Here are a small network's activations along a few directions, averaged over the inputs that share one value of a field.
Related values have similar rows: they may be neighbours, one step apart, or belong to one group.
In the rows, 500 means zero.
Random noise pushes rows far along 21 fixed directions. That doesn't count. These rows show it; they differ only by the noise:
[535 544 492 450 493 516 385 310 238 656 272 566 661 378 690 628 580 764
 488 211 439 442 483 586 306 422 471 579 396 564 533 748 529 577 304]
[473 506 573 583 463 313 600 737 503 368 718 520 316 348 426 495 368 320
 294 728 574 602 641 476 605 606 505 572 594 325 333 437 289 345 590]
[680 441 497 528 311 472 582 207 556 399 466 433 429 528 411 341 463 647
 566 570 628 285 453 568 684 404 483 506 502 454 574 499 576 477 448]
[436 378 428 560 560 430 639 333 432 247 571 634 781 492 596 396 447 695
 464 502 247 494 196 548 347 465 584 385 423 776 556 490 315 580 573]
[429 614 584 710 520 438 530 508 428 561 576 613 446 308 536 251 613 550
 429 402 418 563 939 527 463 474 393 403 546 537 464 391 385 425 355]
[497 570 409 425 381 522 680 652 301 382 586 613 515 381 265 562 221 612
 329 523 398 451 736 472 225 678 641 425 427 606 282 601 450 395 409]
[241 440 471 377 397 468 610 360 631 461 511 483 543 471 596 645 681 444
 289 376 552 570 547 498 615 412 413 725 286 411 583 514 858 497 480]
[489 769 419 577 789 536 426 531 436 658 289 623 490 650 513 744 320 468
 457 530 380 724  90 322 359 699 751 362 450 585 448 627 245 509 399]
[652 292 455 297 475 538 457 468 554 603 566 491 484 360 416 585 639 641
 519 463 589 330 444 441 685 635 569 552 540 347 535 349 588 446 538]
[634 684 480 614 828 423 518 371 441 527 353 545 361 403 623 441 556 502
 376 483 597 579 353 407 603 544 687 404 542 371 467 400 271 564 416]
[654 684 580 433 385 507 514 629 407 604 361 313 425 433 614 160 453 570
 722 550 384 301 587 578 480 431 486 375 504 584 502 402 591 683 236]
[642 603 684 249 360 521 596 378 595 737 374 530 482 622 374 442 300 453
 453 114 382 565 643 456 421 668 552 333 370 752 705 484 633 427 204]
[499 624 506 479 505 293 228 544 542 506 500 742 526 531 530 410 665 423
 651 413 709 673 646 452 652 511 369 390 634 601 368 178 424 672 455]
[604 454 516 447 529 614 319 508 340 491 444 615 612 862 599 445 594 401
 817 320 478 393 541 660 298 222 806 591 388 493 671 443 343 480 427]
[489 371 397 365 427 441 619 709 391 431 585 309 533 427 294 401 613 471
 504 573 477 429 267 657 703 690 334 271 852 446 527 409 692 371 985]
[563 519 248 322 367 631 367 556 672 485 311 711 497 649 473 602 632 728
 617 553 623 338 602 376 426 563 614 442 542 581 561 536 617 534 411]
[543 582 516 707 457 423 509 429 583 455 498 537 426 615 652 580 797 666
 746 335 651 427 572 634 382 540 332 556 492 277 548 534 368 755 550]
[470 750 484 548 717 549 535 527 495 650 226 448 323 598 498 519 338 309
 447 451 701 348 599 285 376 554 528 455 578 587 389 666 599 505 594]
[653 682 460 353 708 457 580 186 611 421 401 363 409 459 386 718 576 434
 691 272 737 834 442 500 540 638 592 477 412 478 320 324 306 655 539]
[361 568 425 783 568 671 625 257 563 314 532 192 474 583 357 400 434 421
 658 691 548 674 617 565 442 181 306 502 495 656 474 487 558 535 590]
[667 511 571 677 344 297 266 340 485 513 667 648 614 525 319 572 304 431
 639 599 643 413 552 423 523 521 351 656 497 517 488 514 510 534 388]
[543 530 358 155 475 696 518 640 599 325 371 658 342 595 252 900 381 554
 406 326 561 840 500 464 325 759 759 516 429 492 243 879 201 341 515]
[560 650 541 402 421 258 444 191 566 509 312 410 678 487 678 530 454 303
 657 439 649 390 574 471 438 357 408 708 387 712 639 526 760 629 437]


Values of Vavil:
n5: [301 565 449 688 710 744 342 418 458 628 302 391 446 743 476 417 446 404
 471 514 677 501 405 390 634 226 288 378 613 570 370 570 741 594 640]
n6: [312 616 534 467 634 382 537 502 452 598 456 501 633 297 762 462 687 541
 315 392 352 683 427 489 569 508 401 389 366 539 522 278 750 824 277]
n3: [437 593 437 640 542 542 602 423 800 465 478 440 293 743 459 686 584 319
 606 624 661 436 468 421 554 554 595 672 422 242 564 618 514 400 666]
n7: [516 556 480 628 581 421 492 632 566 329 735 714 452 356 551 432 779 482
 552 529 521 607 863 547 511 577 598 519 472 250 405 308 257 582 467]
n9: [432 421 598 363 627 601 675 509  83 812 524 237 679 257 590 467 585 603
 328  89 272 368 511 659 392 502 497 373 380 463 548 257 798 561 478]
n8: [516 576 577 412 374 383 877 421 484 442 453 230 491 691 572 611 203 315
 523 532 543 301 458 584 291 480 673 538 328 573 607 405 610 484 640]
n10: [580 416 269 590 467 655 480 547 624 506 650 604 614 383 311 565 738 733
 629 687 349 351 535 428 531 741 546 426 537 342 586 482 586 397 561]
n4: [522 518 482 786 482 324 427 477 562 425 565 894 520 664 491 465 437 432
  58 553 612 442 644 356 429 549 402 449 657 441 822 706 595 374 468]
n1: [440 402 696 506 350 597 419 553 433 589 578 384 374 785 311 413 296 400
 702 559 610 545 302 633 736 328 412 430 540 498 247 329 462 529 546]
n2: [515 323 562 215 237 487 692 785 694 227 567 473 354 530 487 489 350 466
 418 595 495 449 589 573 424 636 572 603 493 471 347 748 366 429 634]
Vavil is arranged as a ring.
- A walk along Vavil starts at n9 and steps to its neighbour n8. Put n5, n3, n7, n4 in the order it reaches them. => n3, n4, n7, n5
- What is the length, in steps, of the shortest route from n1 to n10? => 3

Values of Degan:
d10: [454 818 676 770 465 606 743 533 483 827 522 284 116 525 325 593 396 633
 505 363 374 446 285 488 553 868 377 470 267  86 289 732 576 638 271]
d11: [416 433 610 915 730 571 713 182 595 673 626 372 478 321 445 315 530 672
 620 390 397 137 469 355 499 653 279 432 485 545 405 535 498 530 739]
d13: [798 258 571 277 701 527 546 598  69 577 507 508 555 273 519 350 552 568
  46 193 435 478 405 661 582 516 672 304 721 294 731 416 487 349 519]
d6: [571 661 445 358 521 424 349 440 444 322 272 669 461 614 584 359 537 315
 408 454 659 812 675 581 621 220 715 428 543 587 520 398 355 395 328]
d1: [589 691 384 653 602 561 394 906 274 595 367 497 515 816 553 661 623 400
 430 373 652 388 574 575 124 579 300 350 792 273 830 693 797 741 657]
d12: [800 211 706 814  90 587 496 277 529 475 770 411 260 871 187 318 274 612
 618 699 901 180 729 654 727 183 313 536 583 241 657 265 563 493 368]
d5: [569 639 412 806 467 430 412 701 649 514 382 358 296 565 627 599 620 451
 569 809 803 465 821 498 333 427 136 547 916 400 781 676 517 542 672]
d3: [328 363 534 421 480 625 486 808 324 571 631 369 545 521 522 792 606 414
 512 479 397 714 524 718 355 455 504 619 500 316 477 529 430 396 658]
d8: [473 484 232 615 456 413 386 631 690 132 470 847 450 593 446 262 583 623
 379 949 576 331  77 358 868 622 536 320 742 398 360 659 495 533 696]
d2: [585 489 476 362 544 547 637 425 529 411 544 490 455 286 576 719 483 606
 579 396 560 343 784 426 237 569 762 803 184 393 269 556 315 567 384]
d7: [484 590 618 604 366 192 470 396 448 624 388 531 452 424 772 384 526 484
 187 566 566 465 409 529 741 381 326 554 563 406 761 505 693 491 304]
d4: [525 740 437 876 884 500 576 414 401 480 412 188 489 392 656 516 805 417
 698 446 455 574 403 647 327 489 359 526 613 258 616 674 398 642 760]
d9: [630 915 348 406 403 299 818 588 601 666 262 101 349 471 618 941 431 468
 789 808 672 566 782 521 127 755 617 411 593 580 644 156 379 478 565]
Degan is arranged as a line.
- A walk along Degan starts at d5 and steps to its neighbour d7. Put d13, d12, d8, d9 in the order it reaches them. => d9, d13, d8, d12
- Name the neighbours of d6, in listed order. => d11, d1
- What is the length, in steps, of the shortest route from d10 to d3? => 10

Values of Rarav:
g2: [648 449 657 385 430 342 501 515 486 503 562 390 434 304 532 520 245 388
 592 681 524 344 465 467 549 543 619 746 446 480 336 574 300 424 497]
g4: [414 531 585 551 336 348 587 372 406 571 489 701 568 746 562 694 531 593
 471 241 553 542 532 643 395 559 503 432 391 463 606 414 429 485 497]
g6: [347 442 552 682 585 527 558 330 584 639 547 538 584 601 521 454 517 543
 596 471 433 481 469 451 520 468 439 363 504 686 532 290 406 471 612]
g5: [599 612 437 506 485 564 386 454 619 305 455 587 498 515 407 353 510 555
 702 525 477 630 581 501 462 456 489 436 519 639 410 588 409 628 361]
g12: [487 532 345 441 521 530 566 349 561 205 389 460 541 628 509 549 651 455
 392 419 640 739 370 635 532 374 453 443 516 469 625 591 652 609 603]
g7: [510 393 429 416 448 564 373 480 403 553 407 598 559 535 601 600 703 723
 618 284 615 417 686 577 366 391 474 489 538 556 515 456 433 523 519]
g8: [523 549 539 437 413 615 467 623 757 628 446 382 358 568 542 376 732 590
 882 484 402 476 471 566 597 631 493 421 523 441 465 408 385 541 504]
g3: [401 437 566 479 543 531 378 538 436 580 531 561 425 431 502 419 521 392
 450 514 477 453 463 425 741 429 607 655 423 385 310 516 475 320 491]
g11: [612 550 532 420 519 321 442 395 487 483 566 548 582 394 365 548 516 392
 587 410 517 491 340 478 614 705 479 562 475 418 411 553 552 545 548]
g9: [533 497 546 454 468 431 445 550 587 403 629 518 512 465 511 624 302 283
 279 631 484 633 521 394 470 448 547 768 334 415 561 640 591 504 292]
g10: [443 494 452 590 613 426 545 440 338 549 541 487 475 423 468 579 741 432
 488 509 552 528 498 613 634 530 639 551 539 224 485 362 415 284 667]
g1: [503 311 540 480 530 342 513 458 588 348 708 476 670 430 536 597 592 453
 490 333 586 619 437 552 477 553 222 559 578 544 585 409 493 664 768]
Rarav is arranged as 4 separate groups.
- List the group mates of g7, in the order listed. => g3, g1
- List the group mates of g12, in the order listed. => g4, g6
- List the group mates of g8, in the order listed. => g9

Values of Zuguk:
k9: [219 629 417 556 405 445 359 471 526 342 437 732 554 732 496 737 524 412
 347 466 583 866 309 540 511 441 398 619 395 465 366 795 509 517 475]
k5: [584 535 462 245 343 494 470 625 396 485 418 449 419 472 413 474 465 404
 548 573 546 472 584 608 609 465 663 557 531 426 417 515 574 361 451]
k6: [549 495 655 438 633 405 469 354 466 579 412 428 537 457 615 400 561 242
 461 228 590 410 609 507 510 424 461 639 510 469 579 576 650 464 601]
k4: [424 502 509 526 238 486 587 387 439 565 536 403 491 522 377 537 449 658
 663 545 462 459 490 618 570 513 434 478 412 527 412 410 513 403 471]
k8: [581 465 303 425 657 536 384 717 574 356 501 467 569 512 449 709 632 440
 530 545 578 604 350 458 402 638 460 488 704 432 582 571 525 615 756]
k1: [522 462 672 375 434 553 517 630 443 736 479 356 387 486 395 441 364 466
 480 448 391 541 394 538 615 610 436 372 599 550 500 526 498 381 498]
k7: [310 428 550 478 386 517 542 448 584 531 528 384 619 508 604 570 476 577
 507 536 275 671 220 532 548 436 330 568 349 636 569 537 576 563 430]
k12: [564 397 572 566 472 331 593 368 554 507 401 604 511 593 688 546 490 581
 290 401 680 423 476 497 481 518 405 399 625 567 711 448 435 539 615]
k10: [495 422 384 573 586 702 489 411 582 443 557 384 471 306 416 405 668 646
 572 632 429 483 551 494 646 420 473 533 485 384 413 546 525 473 497]
k11: [579 508 514 448 442 470 499 476 432 614 476 514 523 466 544 485 564 617
 485 444 471 402 396 551 604 558 535 423 496 396 586 400 600 528 428]
k3: [544 462 503 298 741 542 355 464 468 432 351 372 581 323 575 468 624 301
 647 282 619 360 476 461 457 435 424 704 539 540 347 810 677 637 738]
k2: [513 652 366 413 394 473 500 344 517 405 299 412 468 441 559 618 796 590
 686 360 558 550 480 692 528 523 436 582 496 358 482 790 554 469 633]
Zuguk is arranged as 4 separate groups.
- List the group mates of k6, in the order listed. => k9
- List the group mates of k2, in the order listed. => k4, k8, k7
- List the group mates of k3, in the order listed. => k5, k1

Values of Vuvob:
c10: [628 405 543 523 584 542 353 234 526 494 328 508 467 586 541 482 405 485
 529 529 632 581 445 504 528 264 576 547 616 666 591 611 267 350 494]
c12: [372 549 586 349 414 368 483 783 532 850 490 645 486 403 557 805 458 518
 618 374 468 443 791 376 237 865 491 495 554 693 367 441 314 358 593]
c8: [538 258 669 406 719 558 281 604 613 698 580 601 533 169 724 489 528 460
 401 281 526 328 932 222 350 452 415 779 488 614 482 575 462 513 428]
c2: [112 569 446 562 220 561 925 266 755 231 496 550 365 658 547 418 616 608
 262 436 454 605 773 582 506 304 470 578 144 516 550 576 708 449 327]
c4: [581 547 511 373 330 416 580 449 463 523 519 557 577 419 465 535 331 608
 420 538 422 556 533 494 494 594 596 399 378 631 519 330 502 497 263]
c11: [353 544 427 839 534 474 679 132 718 361 577 574 516 388 535 436 743 816
 857 528 495 379 706 493 372 558 398 476 400 609 272 436 225 617 619]
c1: [536 604 508 305 617 617 541 750 453 524 432 129 358 412 463 657 329 229
 684 694 635 623 772 506 316 414 611 594 545 555 292 412 409 492 586]
c5: [383 527 702 640 657 393 635 371 630 838 547 457 452 668 659 602 634 338
 430 268 484 564 334 450 632 612 519 447 400 365 753 150 505 455 569]
c6: [350 688 552 512 605 557 421 850 400 623 558 427 613 425 500 197 783 185
 586 172 196 429 759 557 402 587 296 477 505 418 598 639 942 579 549]
c9: [628 474 303 563 821 527 193 448 457 420 578 511 870 354 440 657 532 462
 434 496 541 744 429 322 330 475 262 500 630 663 664 436 737 836 479]
c7: [568 587 401 529 524 389 630 329 646 379 451 494 501 397 576 461 593 603
 555 694 506 448 384 478 590 589 619 436 497 468 492 389 422 549 524]
c3: [488 438 328 703 760 761 528 567 455 379 742 583 801 812 350 576 445 297
 444 562 250 418 403 401 127 440 739 551 301 425 868 544 757 577 470]
c13: [195 565 392 595 242 534 503 437 696 491 498 704 483 663 566 557 489 699
 528 732 460 591 674 409 473 354 529 523 300 705 452 367 447 432 235]
Vuvob is arranged as a ring.
- A walk along Vuvob starts at c1 and steps to its neighbour c11. Put c10, c5, c7, c3 in the order it reaches them. => c10, c5, c3, c7
- Name the neighbours of c13, in listed order. => c8, c2
